Each row below is a small network's average activation on inputs in which a field has the value named, seen along a few directions.
Values that are neighbours, or in one group, have similar rows; names and order tell nothing.
Random noise pushes rows far along 2 fixed directions. That doesn't count. These rows show it; they differ only by the noise:
[ -33   49   23  189 -426  192  -37 -304   31   48  -40  -31  280 -187
   74   41  121]
[ -65   40   11  141 -329  156  -14 -281   26   56  -23  -47  243 -182
   60   26  114]
[-205  -12   27 -131  199 -167  188  -76  -55   39   89 -118   13 -234
  -40 -128  197]
[ -42    9  180   33 -176 -204  201  -62 -113  -75   48  -45  117 -365
  -13 -173  394]


RUZO, 10 values:
nevad: [-280   18 -542  161 -215  708 -532 -684  141  371   10  -54  184  330
  181  366 -609]
niku: [ 149   -7  -73   56  115  162  -13  286  282  177  -59   42    0  445
  -65  263 -428]
nenud: [ 418  -43  229   59 -252 -209   73  251   -5 -219 -111  194  -90  -59
  -61  -96  226]
vak: [ 303   34 -211   30 -138  171 -302 -105   87   41 -154  122 -107  340
  -25  161 -429]
tuli: [ 328   25  172 -116  245 -782  125  279 -335 -145  101  -62 -443 -226
 -245 -450  252]
sutu: [ 183    9   99   87  -66 -251 -208  -12 -371 -228   18   -8 -214 -206
  -27 -238  159]
nak: [151 -88  75  53  46 -38 233 486 104  50 104 112 -35  54 -51  91   4]
lov: [-222   -3  -74  -33   43  353 -197 -250   47  -35  -74  -91  158  128
  108   59 -150]
mirol: [ -15  -57  330  115 -307   68  156   68   41 -175  -71  109  251 -172
  168   22  304]
tulel: [-388  114 -202 -162  304  312   26   99  219   71  -24   17   34  356
   99  269 -195]
The values of RUZO form a ring.
Going along RUZO from tuli by way of its neighbour vak, in what order are nevad, nenud, lov, tulel met?
> nenud, tulel, lov, nevad
What is the length, in steps, of the shortest route from sutu to nak?
> 5

GES, 10 values:
pafo: [ -11   55   68   85  -26   66 -201 -161  -46  -74 -107  -96  -13   10
   31  -60  -28]
kep: [ 209   43 -122  124 -319  237  -22   -7  155  179  -49  179  151  231
  158  272 -341]
rogub: [ -87  -20  128  160 -431  279    3 -214   40  -81  -55  100  310 -109
  228   84  114]
gufu: [-301  -47  134 -286  508 -175  305  292  -10 -108   86  -78  -50  -72
  -46  -90  190]
zuz: [-207 -149   53 -400  874 -307  420  407  129   54   80  -68 -243   49
 -133  -75   47]
mulo: [ 121   62 -293  133   -1  303 -260   13  195  221  -61   14  -80  402
  -70  247 -344]
gami: [  -7  -38  -82  204 -312  296 -341 -355 -113   27   34   12  108  -79
  113   86 -103]
led: [ 464   92  208  223 -649 -240  -23  137 -171 -262  -93  142   21 -151
  -58 -179  320]
bufiz: [ 128   -3 -323   33    6  149 -291 -329  146  222  -84 -145  -57  183
 -183   25 -376]
taf: [-231   82   10   61 -233   75   -4 -204  -96   -5   79   -8  180 -201
  123   50  116]
The values of GES form a ring.
Going along GES from gami by way of its neighbour pafo, in what order are kep, zuz, led, bufiz met?
> bufiz, led, kep, zuz
What is the length, in steps, of the shortest route from taf to mulo?
> 5
